 97  110  152   75  110  111  110  124   82  108  161
 70  111   57  130  111  106  112   90  192  116  100
162  120   66  157  113  117  116   82  119   88   38
 65  108  143   67  110  108  109  120  113  111  180
130  108   83  151  113  111  111  120  127  138   59
value 152

 276   116  -552   -30  -266   206   456  -515   189   124   -79  -137   -13    88   231    43
 273    82    12    -1  -189   420   -47   515    40  -152    74    91   104   -43    56    49
  95   175   594   170    91  -132   177  -131   -57   115    -9  -212   -41   -32   229    64
 145    78   183    31    -9    14  -187   -30    81   -71   -52   118    98   271   121    35
 267   114  -466   226    28   302   296   239   -31    46   209  -129   -24   166    30    -8
 -42   -24  -163   113   -43  -167   251   270    41   342  -148  -260   176   177  -116    98
 483   135   225   159     3   420   -79   381   337    64   290    -6  -154   223    -5    73
 -47   181    40    46   149  -378   386  -207   178   346   -29   -57   186    22  -126   163
  -1    82   116    37  -117    17   -81   -84   136   -27    98   271    54   -98    20   126
 318    58   148   103    75   -17    80   -88   150    56   369  -222   225   -56   147   202
value -552

493  504  318  470  723  500  228  489  549  326   28  569  536  505
433  439  403  624  642  444  321  483  581  353  264  531  478  471
473  477  285  208  531  552  470  478  457  394  170  560  567  544
363  359  439  606  477  427  533  472  567  399  519  504  452  469
210  201  148  249  397  510  807  471  593  269  336  642  566  584
340  333  484  657  421  405  593  468  569  424  648  480  426  454
388  389  442  682  569  417  415  478  593  372  421  511  450  458
value 318

738  822  696  484  469  462  720  510  758  716  663  530  502  782  748  751
579  518  622  523  488  568  589  625  568  578  634  298  233  507  588  576
371  402  377  628  674  592  385  506  395  384  372  851  914  421  392  396
795  781  808  493  452  489  764  537  784  750  722  294  240  747  773  730
807  866  800  327  326  289  809  310  796  794  729  546  605  838  799  804
615  522  613  702  677  761  592  812  603  576  679  294  218  498  588  577
value 696

6778  5719  7408  6967  7300  6888  7404  4089  6999  4097  4692  7355  7012
4347  5384  3611  3792  3518  3959  4165  6461  3872  7365  6807  3804  3322
5400  3952  5261  5135  5351  5723  5023  7446  5164  5319  7468  4725  5343
7625  8114  8208  8919  8269  7700  8946  3427  8494  3418  2828  9001  8750
4228  2182  3827  3707  3893  3918  3862  8212  4063  7190  8554  3284  3639
7577  6466  6935  7622  7111  7324  7465  4091  7338  3626  4178  7367  7417
3095  2952  2951  2573  2632  2972  2616  7351  2348  7885  8335  2555  2617
7559  8725  8172  8152  8099  8216  7862  2681  7658  3092  2812  8167  7657
7335  5381  6751  7141  7177  6776  6797  4853  6650  4090  4701  6639  6361
value 7408

-17    6  -13  -28   12    7    2   34   -9    5
-13   -9   13  -20   24   -3  -21   32  -24    3
  0  -33   -9  -15    6   -5  -29   19  -12    0
 -2  -30  -10  -16    6   -4  -26   21  -11    0
-17    5  -10  -27   13    6    0   34  -11    4
 -7  -13  -30  -24   -3    6   -5   24    1    2
 -2  -30   -5  -15    9   -5  -28   21  -14    0
-12  -11    8  -20   21   -3  -20   31  -21    3
value -13

4227  4420  6426  3886  1560  7315  1729
4709  4714  6146  4386  3169  6382  3178
7078  6909  1981  8392  6749  7806  6979
4115  3602  7333  3162  1935  6121  1557
4512  3763  7150  3464  3250  5301  2645
4525  4976  5832  4498  2178  7445  2539
4335  3816  7108  3448  2576  5861  2182
7780  5294  3125  7685  8839  4954  7966
4984  5774  4945  5362  3095  7644  3625
4166  4508  6322  3923  1230  7670  1516
value 6426

2  3  1  2  4  7  4  3  3  2  2  3
2  3  1  2  3  2  2  3  2  2  5  7
2  3  1  2  3  2  2  3  4  7  3  3
2  3  4  7  3  2  2  3  2  2  2  3
7  5  1  2  3  2  2  3  2  2  2  3
value 1

117  100   93   87  130  128  142   95   94  130  148  129  110   93
127  103  121  109   83  136  115  191   67   99  149  110   59  133
 94  117  142   99  158  128   77  103  113  106  110   77  121   83
110   98  144  132  143  105  136  138   64  158   88  136  145   97
147  141  109  160  102  104  161   96   80  108  106   94  111   95
 96   89  109  107   93   73  143  187  155   95  112  146  114  174
139  121  102  101  111  127  136  112  109   78   52   80  123  155
132  113  127  130  166   98  109  100  159   73  159   71   87   75
 40   97   76  119   68  113   95   97   89  110  151  108  162  104
186   93   85  107  119   86   86  196  101  128  112   87   74   85
141   84   86   68  154  111  127   56  116   92   93   95  131  142
value 93
---
[[62, -8, 42, -16, 57, -21, -8], [-57, 37, -74, 0, -56, -39, 60], [-1, 0, -1, 2, 1, -2, 2]] => 37
[[-4, 8, 2, -4, -9, 19, -4], [-20, -20, -55, -8, 20, -3, 24]] => 8
[[-1, 15, -3, -2, 22, -8], [-11, -10, 34, 4, 50, 21], [-3, 48, -25, 2, 55, 9]] => -10
[[59, -26, -41, 14], [36, -4, -41, 7]] => -26
[[-24, -9, -12, -10, -3], [9, 49, -1, 68, 24], [-21, 40, -6, 29, -4]] => 49
[[-15, -18, -21, -59, 18, 3], [-24, 6, 10, 17, -23, -8], [-10, -8, 33, 2, 57, -9]] => 6
[[-10, 34, 20, 25, 54], [-17, 32, 20, -51, -29]] => 34
[[2, -67, 35, -24, 10, 31], [2, 65, -33, 30, -16, -28], [4, 67, -33, 12, -8, -26]] => 65
[[-33, 16, 51, 50], [25, -54, -12, -11]] => 16
---
((-6, -24, 22, -5, 23, -10, -5), (22, 47, -7, 21, -7, 25, 26), (-5, -25, 23, -5, 23, -10, -6)) --> 22
((7102, 3539, 7183, 3064, 3451, 7547), (9125, 2933, 9069, 2390, 1641, 8231), (7500, 3386, 7316, 3083, 3156, 7936)) --> 7183
((38, 24, 31, 42, 25), (3, 31, 36, 96, 25), (31, 31, 35, 66, 35)) --> 31
((68, 55, 28, 88), (33, 51, 64, 95), (19, 59, 46, 72)) --> 28
((3186, 8751, 4243, 5238), (7454, 6841, 4330, 2181), (7448, 6829, 4326, 2179)) --> 4243
((27, 24, -42, -43), (28, 19, -42, -29), (32, 3, -26, -21)) --> -42
---
[39 -70 -13 33]
[37 -62 -14 28]
[37 -64 -14 29]: -13

[7 -14 -2 -12 -6 -7 -4]
[-13 -11 -8 -3 -13 -5 -20]
[-26 -52 2 20 -64 2 -69]: -2

[1 38 37 -25 -46]
[-1 -64 -17 41 -21]
[0 60 30 -40 -19]: 37

[-3 -17 16 -29]
[-65 51 0 -14]
[-55 -55 15 35]: 16

[-48 46 6 -42]
[-59 48 14 -34]
[-51 46 8 -41]: 6

[-1 -20 -71 39 -8 39]
[-4 3 -4 2 14 -6]
[6 15 41 -25 2 -25]: -71

[59 -11 -13 39]
[41 -8 -11 17]
[57 -13 -10 19]: -13

[6 56 -35 -33 -39]
[41 29 46 -64 -54]
[35 22 5 -42 -27]: -35
---
[[38, -22, 9, -8, -36, -46],
 [6, 30, -3, 36, 66, 8]]
-36

[-4, 0, 11, 17, 38, 59]
38

[-57, 59, 48, 34, -21, 67]
-21

[21, 42, -43, -65, -39, 16]
-39

[-42, -63, 36, -20, 56, -57]
56

[26, -47, -63, -44, 75, -54]
75

[15, -35, 31, 65, 7, -32]
7

[4, -3, 53, 56, 54, 48]
54
---
[4 -20 -1 64]: 64, -20

[-32 -62 37 -13 -10]: 37, -62

[1 12 -43 -57 -11]: 12, -57

[-4 7 10 69]: 69, -4

[-22 -24 -13 0 56 -7]: 56, -24

[-63 53 -22 9 -57 38]: 53, -63

[-30 -35 -61 -14 -7]
[-60 13 18 3 20]: 20, -61

[55 26 -36 -12 -19]
[-33 -16 65 12 -47]: 65, -47

[-12 -1 -23 -1]
[12 -35 -58 2]
[-6 -12 -34 0]: 12, -58

[57 -26 4 10 28 13]: 57, -26
